Each row below holds a small network's activations on one record, seen along a few directions.
Each row is followed by the record's values for the fields Rili, Netim, Zite, Lubi, Kisuv, Bamid.
A field that a record lacks is written missing.
The largest differences between rows may come from other fields.
In the rows, zero is written as 500.
Random noise pushes rows far along 17 fixed directions. That doesn't count. These rows show it; they differ only by the noise:
[611 438 586 288 427 442 572 532 558 589 414 466 539 663 431 514 605 551
 563 478 420 350 550 510 496 501 431 487 430 622 295 490 621]
[367 644 414 627 470 248 518 573 549 592 332 470 289 610 396 530 658 378
 582 350 327 248 545 636 234 502 585 571 553 283 592 474 443]
[478 451 442 467 469 793 382 459 459 389 482 516 655 352 545 425 537 469
 442 363 465 485 508 682 419 619 637 539 476 655 575 392 400]
[545 508 410 515 439 563 307 400 341 455 545 644 554 535 366 465 638 610
 581 407 485 526 370 624 540 719 595 415 549 482 519 424 371]
[350 480 580 274 478 740 431 421 697 396 429 480 363 280 588 298 495 610
 607 408 292 504 322 677 576 606 449 433 350 597 592 433 452]
[346 572 368 517 700 487 419 646 478 403 413 473 777 305 796 462 287 421
 496 567 482 530 527 499 369 387 580 561 518 522 642 479 547]
[318 523 537 407 539 375 572 356 554 617 645 488 625 496 728 498 328 387
 499 531 285 634 454 483 648 572 662 484 537 401 667 576 656]
[457 485 453 656 645 501 286 486 543 588 508 512 716 385 643 689 530 654
 502 514 439 486 367 424 441 449 501 491 657 175 653 469 492]
[479 518 496 742 559 511 511 666 534 400 396 579 437 509 353 547 587 407
 510 491 616 568 663 510 336 453 515 613 536 581 541 488 479]
[371 670 399 469 646 550 402 466 266 309 534 513 786 371 620 579 470 347
 625 291 491 506 471 576 555 620 573 414 409 252 476 657 415]
[292 630 298 466 624 394 266 690 616 462 316 504 632 510 626 561 480 694
 568 483 373 566 439 518 509 381 428 416 575 638 337 632 348]
[527 378 547 439 487 635 679 424 498 369 711 525 426 233 697 353 363 352
 563 442 448 471 565 640 328 316 508 547 476 567 502 461 425]
[528 446 508 699 516 553 299 443 427 373 501 445 626 482 578 401 622 520
 509 508 562 458 390 530 481 323 562 455 608 440 431 434 371]
[395 476 442 431 498 479 399 534 522 426 433 613 463 561 553 637 435 567
 468 480 448 495 384 472 432 597 639 503 527 358 628 432 352]
[493 628 386 280 536 493 478 575 251 619 760 586 520 454 658 416 385 665
 508 573 524 537 341 591 478 788 483 486 565 282 610 315 562]
[576 353 525 734 470 400 444 437 486 435 563 595 250 550 416 442 681 542
 596 504 555 456 437 517 494 307 494 480 680 413 398 492 306]
[522 499 406 300 574 446 543 640 497 560 370 606 444 590 545 628 297 613
 513 566 534 483 467 485 420 673 492 559 450 541 594 478 417]
[546 387 451 468 597 450 429 642 383 580 437 425 609 440 582 315 779 477
 501 494 528 232 613 543 588 411 472 594 646 503 321 419 745]
[696 438 350 528 335 433 702 335 403 457 569 527 480 550 321 554 458 451
 284 578 569 559 559 380 534 483 511 448 289 627 423 667 463]

[295 606 359 423 479 654 381 605 558 278 490 590 485 367 480 610 488 606
 406 398 450 674 469 511 516 567 488 436 405 521 470 555 348] => <Rili:missing Netim:k2 Zite:c2 Lubi:v1 Kisuv:missing Bamid:h3>
[434 464 437 498 311 344 589 349 409 327 577 559 367 550 363 343 518 328
 321 630 502 579 493 341 696 491 713 419 365 494 562 495 670] => <Rili:missing Netim:missing Zite:missing Lubi:v2 Kisuv:missing Bamid:missing>
[367 667 439 520 507 463 524 625 357 547 818 632 330 427 599 401 367 535
 464 582 577 704 438 537 453 683 525 548 641 360 676 331 492] => <Rili:missing Netim:missing Zite:missing Lubi:missing Kisuv:missing Bamid:missing>
[661 499 450 534 296 483 511 471 575 538 403 540 477 755 277 641 472 567
 495 450 449 465 555 611 157 501 577 505 479 778 462 433 249] => <Rili:missing Netim:k1 Zite:c2 Lubi:v1 Kisuv:g1 Bamid:h1>
[573 552 310 526 515 517 470 427 406 465 344 418 698 419 360 498 624 483
 410 453 511 470 540 461 663 577 422 435 297 591 411 725 562] => <Rili:m3 Netim:k1 Zite:c2 Lubi:v1 Kisuv:g1 Bamid:h3>
[469 588 432 479 734 552 477 741 383 342 382 549 652 281 589 601 393 506
 478 567 711 536 503 342 487 582 381 554 370 329 596 524 582] => <Rili:m2 Netim:k2 Zite:c2 Lubi:missing Kisuv:g4 Bamid:h3>
[585 577 504 385 609 483 424 543 469 468 344 400 617 523 568 474 431 644
 694 533 563 417 377 508 541 393 270 373 386 562 277 593 399] => <Rili:missing Netim:k2 Zite:c1 Lubi:v2 Kisuv:missing Bamid:h3>
[539 453 600 414 537 554 403 506 524 402 520 693 730 507 468 691 397 624
 567 576 549 707 418 297 561 615 502 446 453 479 569 462 577] => <Rili:m3 Netim:missing Zite:missing Lubi:missing Kisuv:g1 Bamid:missing>
[657 588 578 632 389 471 618 432 419 606 651 515 415 676 373 641 448 452
 552 432 576 524 532 586 235 563 494 520 539 418 511 477 273] => <Rili:missing Netim:k1 Zite:c2 Lubi:missing Kisuv:g2 Bamid:h3>
[392 357 597 562 436 542 461 337 686 426 619 450 456 340 655 529 546 465
 472 408 303 453 435 471 462 235 581 467 588 298 515 490 426] => <Rili:missing Netim:k1 Zite:c2 Lubi:missing Kisuv:g1 Bamid:h1>
[536 432 614 436 639 598 523 606 492 514 482 614 457 469 488 553 532 460
 783 350 534 450 644 675 456 554 443 588 610 572 432 492 457] => <Rili:missing Netim:k2 Zite:c2 Lubi:v1 Kisuv:missing Bamid:h3>
[693 400 421 777 450 433 414 425 383 426 571 720 638 421 332 343 490 502
 612 647 579 639 532 525 329 409 623 501 636 796 624 343 509] => <Rili:m4 Netim:k2 Zite:c2 Lubi:missing Kisuv:g3 Bamid:h3>
[492 509 594 556 466 502 495 477 640 354 239 289 402 518 481 468 562 498
 379 559 577 401 372 323 594 358 392 455 258 428 437 592 452] => <Rili:m3 Netim:missing Zite:missing Lubi:missing Kisuv:g1 Bamid:missing>
[528 427 548 148 573 703 516 630 356 352 493 658 661 494 523 516 473 498
 540 430 629 605 575 502 721 808 518 534 407 683 393 500 582] => <Rili:m1 Netim:k2 Zite:c2 Lubi:v1 Kisuv:g2 Bamid:h4>
[313 500 674 448 531 434 413 385 530 376 554 546 479 631 595 528 485 426
 677 402 446 630 381 450 834 507 585 373 548 406 368 662 369] => <Rili:missing Netim:missing Zite:missing Lubi:missing Kisuv:missing Bamid:missing>
[500 494 518 406 510 409 633 538 550 472 693 624 494 508 531 679 258 578
 520 635 491 729 522 339 476 387 426 430 487 476 458 585 549] => <Rili:missing Netim:k1 Zite:c2 Lubi:missing Kisuv:g3 Bamid:h3>
[460 355 608 383 576 564 470 428 536 494 442 399 567 391 756 365 453 410
 560 444 427 319 447 547 578 442 579 540 529 486 538 437 497] => <Rili:missing Netim:k1 Zite:c1 Lubi:missing Kisuv:missing Bamid:h4>
[424 260 579 584 544 592 369 336 672 404 551 709 510 368 423 443 613 551
 618 486 376 748 487 466 813 472 580 441 640 714 525 592 544] => <Rili:m4 Netim:k1 Zite:c2 Lubi:missing Kisuv:g3 Bamid:h4>
[566 468 456 375 401 395 238 523 544 515 468 787 653 597 219 728 651 826
 653 529 375 509 394 350 446 592 499 332 546 433 487 333 640] => <Rili:missing Netim:missing Zite:missing Lubi:v2 Kisuv:missing Bamid:missing>
[394 325 485 322 393 651 595 429 443 341 687 584 267 396 658 283 447 372
 374 438 492 531 495 617 590 566 692 566 542 598 532 407 390] => <Rili:m3 Netim:k2 Zite:c1 Lubi:v2 Kisuv:g1 Bamid:h4>
[348 558 349 514 449 240 522 445 521 438 496 534 394 456 436 520 481 388
 494 472 405 473 567 375 620 333 530 396 422 500 385 703 484] => <Rili:missing Netim:missing Zite:missing Lubi:missing Kisuv:missing Bamid:missing>
[413 444 344 625 587 371 366 611 591 597 409 613 463 486 516 538 482 607
 434 613 461 590 516 447 501 510 555 587 706 576 681 470 512] => <Rili:missing Netim:k1 Zite:c2 Lubi:v1 Kisuv:g2 Bamid:h3>
[462 662 562 487 574 614 522 684 475 420 535 476 380 579 620 435 258 558
 573 600 675 661 422 601 356 532 418 519 499 574 517 414 317] => <Rili:m4 Netim:missing Zite:missing Lubi:v2 Kisuv:g3 Bamid:missing>
[479 557 449 495 480 466 540 619 595 543 343 358 440 606 457 630 553 520
 394 430 499 400 605 480 439 371 384 509 451 569 280 640 394] => <Rili:missing Netim:k1 Zite:c1 Lubi:missing Kisuv:g4 Bamid:h3>
[519 409 322 603 503 352 536 540 679 801 551 517 493 506 480 620 559 666
 329 578 372 587 625 409 537 341 400 543 696 685 405 664 543] => <Rili:m2 Netim:k1 Zite:c2 Lubi:missing Kisuv:g4 Bamid:h2>
[526 470 453 631 643 525 357 533 483 358 216 532 437 445 373 566 535 591
 522 562 669 452 375 361 623 555 417 475 393 348 605 569 425] => <Rili:m4 Netim:k1 Zite:c1 Lubi:missing Kisuv:g3 Bamid:h3>
[490 448 575 400 406 529 441 371 523 379 345 486 517 704 475 611 438 475
 427 486 491 459 382 423 573 579 683 428 380 448 555 512 380] => <Rili:missing Netim:missing Zite:missing Lubi:v1 Kisuv:g4 Bamid:missing>
[687 492 436 407 603 455 448 314 273 655 428 502 638 485 451 503 586 531
 719 376 484 297 381 591 668 773 447 432 456 325 522 602 497] => <Rili:m3 Netim:k1 Zite:c2 Lubi:v2 Kisuv:g1 Bamid:h3>
[408 576 474 407 511 349 566 607 561 505 403 396 358 539 505 524 514 533
 417 592 462 380 481 375 528 405 424 485 402 292 487 520 680] => <Rili:missing Netim:missing Zite:missing Lubi:v1 Kisuv:g3 Bamid:missing>
[650 429 510 579 659 518 538 562 430 235 236 525 403 409 484 506 388 421
 639 548 746 375 499 432 395 353 408 526 326 456 538 571 344] => <Rili:missing Netim:missing Zite:missing Lubi:v1 Kisuv:g2 Bamid:missing>
[703 307 645 617 510 389 392 415 480 540 535 677 476 596 444 593 534 679
 630 667 554 470 299 354 400 469 528 476 664 230 661 285 499] => <Rili:m2 Netim:k1 Zite:c2 Lubi:v2 Kisuv:g4 Bamid:h3>
[574 422 457 283 426 335 597 507 588 706 542 502 280 365 467 393 528 642
 527 592 387 265 504 430 517 403 313 478 448 503 435 423 710] => <Rili:missing Netim:missing Zite:missing Lubi:missing Kisuv:missing Bamid:missing>
[636 622 443 425 478 549 361 576 387 511 566 535 844 608 424 614 543 699
 604 467 507 556 483 544 384 517 382 384 507 613 257 495 501] => <Rili:m4 Netim:missing Zite:missing Lubi:v1 Kisuv:g3 Bamid:missing>
[450 445 564 414 557 597 598 492 369 379 618 512 554 433 673 407 483 259
 542 368 544 506 629 595 602 516 585 570 530 539 400 581 490] => <Rili:m1 Netim:missing Zite:missing Lubi:v1 Kisuv:g2 Bamid:missing>
[584 629 501 647 606 386 544 572 342 412 542 641 629 618 426 706 362 388
 696 437 651 640 597 480 345 479 467 481 510 500 396 661 321] => <Rili:m2 Netim:missing Zite:missing Lubi:missing Kisuv:g4 Bamid:missing>
[475 364 364 570 465 633 586 427 588 338 609 583 340 183 452 728 523 508
 299 426 450 462 557 387 382 359 485 517 426 248 593 580 429] => <Rili:missing Netim:k1 Zite:c2 Lubi:v2 Kisuv:g3 Bamid:h1>
[513 563 576 480 447 368 651 401 523 607 681 412 393 573 520 478 460 514
 492 581 472 606 439 420 675 472 367 410 447 421 397 632 542] => <Rili:missing Netim:k1 Zite:c2 Lubi:v2 Kisuv:missing Bamid:h3>
[496 582 490 251 500 564 397 639 293 423 638 499 610 547 637 542 423 580
 486 487 657 430 454 445 563 524 455 425 494 392 251 406 434] => <Rili:missing Netim:missing Zite:missing Lubi:missing Kisuv:missing Bamid:missing>
[717 415 560 794 620 543 519 408 366 559 539 492 728 497 429 596 538 380
 489 558 730 565 607 386 597 474 495 570 549 491 532 584 586] => <Rili:missing Netim:missing Zite:missing Lubi:v2 Kisuv:missing Bamid:missing>
[428 532 584 460 436 526 540 540 650 572 385 397 258 508 481 413 653 489
 492 388 416 349 490 591 474 547 431 567 477 503 476 474 454] => <Rili:m1 Netim:missing Zite:missing Lubi:missing Kisuv:g2 Bamid:missing>

Here are new rows. What are their fields?
[474 349 420 317 431 559 474 517 670 421 454 561 293 335 556 495 509 689
 460 488 356 357 414 479 443 345 415 472 459 509 460 446 409] => <Rili:missing Netim:missing Zite:missing Lubi:v1 Kisuv:missing Bamid:missing>
[400 553 424 445 507 529 294 592 551 557 342 548 538 598 447 581 461 620
 448 513 533 531 471 458 598 656 564 496 521 635 537 446 423] => <Rili:missing Netim:missing Zite:missing Lubi:missing Kisuv:missing Bamid:missing>
[440 493 697 443 396 693 517 412 477 400 704 515 588 578 539 696 479 393
 417 359 535 593 491 450 530 605 625 480 465 341 463 487 399] => <Rili:missing Netim:missing Zite:missing Lubi:missing Kisuv:missing Bamid:missing>
[595 442 609 616 519 433 575 553 663 520 417 564 348 497 341 482 576 572
 648 568 476 557 540 477 419 392 333 517 495 630 492 511 565] => <Rili:m2 Netim:k1 Zite:c2 Lubi:v1 Kisuv:g4 Bamid:h3>
[522 476 503 489 432 675 453 555 576 455 500 631 450 495 396 777 569 541
 601 231 413 380 559 649 140 531 516 537 557 443 474 427 231] => <Rili:m4 Netim:missing Zite:missing Lubi:v2 Kisuv:g3 Bamid:missing>
[427 483 674 352 581 519 282 656 503 311 330 637 597 623 470 607 570 585
 715 492 537 443 384 405 494 578 546 452 502 318 503 314 579] => <Rili:missing Netim:missing Zite:missing Lubi:v2 Kisuv:missing Bamid:missing>
[356 473 488 420 645 428 435 474 597 550 392 497 383 348 609 331 565 507
 737 412 292 395 469 640 659 447 457 469 581 502 523 580 574] => <Rili:missing Netim:missing Zite:missing Lubi:v1 Kisuv:g4 Bamid:missing>
[325 543 554 407 510 338 391 681 500 378 405 647 409 670 471 480 525 506
 578 535 481 542 425 435 482 627 639 518 563 397 578 333 549] => <Rili:m3 Netim:k1 Zite:c2 Lubi:missing Kisuv:g1 Bamid:h4>
[519 426 526 531 385 374 492 457 522 555 637 587 584 626 448 577 515 542
 393 614 486 615 515 317 566 436 587 464 585 551 454 475 606] => <Rili:missing Netim:missing Zite:missing Lubi:missing Kisuv:missing Bamid:missing>
[476 555 594 656 465 535 554 532 429 313 551 465 190 574 416 387 541 422
 478 565 684 534 451 515 468 437 506 500 469 335 523 437 423] => <Rili:missing Netim:missing Zite:missing Lubi:v1 Kisuv:g3 Bamid:missing>
[528 559 310 372 471 471 551 662 444 465 543 716 332 531 352 566 384 656
 545 519 571 648 562 554 422 608 395 480 472 726 417 532 362] => <Rili:missing Netim:k2 Zite:c1 Lubi:v1 Kisuv:missing Bamid:h3>
[483 363 523 637 613 433 568 557 387 418 513 506 545 461 580 566 540 288
 368 545 667 446 642 298 613 381 589 618 570 300 498 550 620] => <Rili:missing Netim:k1 Zite:c1 Lubi:missing Kisuv:missing Bamid:h3>
[365 508 382 511 519 342 506 658 449 336 562 541 410 305 596 231 548 405
 572 545 441 427 597 546 378 234 510 525 592 534 449 394 650] => <Rili:missing Netim:k1 Zite:c1 Lubi:v1 Kisuv:g1 Bamid:h3>
[465 531 663 284 499 672 447 542 476 384 548 418 679 589 581 641 549 562
 455 444 566 554 428 403 688 564 406 401 377 383 242 558 508] => <Rili:missing Netim:k2 Zite:c2 Lubi:v2 Kisuv:missing Bamid:h3>
[590 495 470 276 623 492 516 682 374 587 482 678 568 481 494 489 392 569
 664 531 609 506 577 513 545 737 430 570 517 680 502 422 609] => <Rili:missing Netim:missing Zite:missing Lubi:missing Kisuv:missing Bamid:missing>
[394 505 523 525 366 585 510 705 724 573 442 518 261 719 373 628 559 641
 218 586 517 620 562 451 383 572 532 623 563 610 563 359 486] => <Rili:missing Netim:missing Zite:missing Lubi:v1 Kisuv:missing Bamid:missing>
[603 555 587 576 462 452 445 356 489 451 311 368 591 791 443 550 461 444
 615 449 541 442 439 548 508 407 541 384 419 614 339 657 249] => <Rili:missing Netim:missing Zite:missing Lubi:v1 Kisuv:g4 Bamid:missing>
[552 380 715 331 540 404 576 520 536 529 582 670 182 468 487 389 486 610
 784 574 509 462 363 458 603 592 365 489 538 349 568 351 587] => <Rili:missing Netim:k1 Zite:c1 Lubi:missing Kisuv:missing Bamid:h3>
[686 356 490 553 420 626 363 356 588 645 570 610 506 511 363 556 517 813
 492 583 510 655 387 495 591 549 427 430 593 712 487 462 368] => <Rili:missing Netim:k2 Zite:c2 Lubi:missing Kisuv:missing Bamid:h3>
[460 430 694 343 557 798 566 682 658 555 479 399 508 441 651 503 433 515
 336 551 604 530 593 465 541 570 424 669 462 635 520 370 638] => <Rili:missing Netim:missing Zite:missing Lubi:missing Kisuv:missing Bamid:missing>
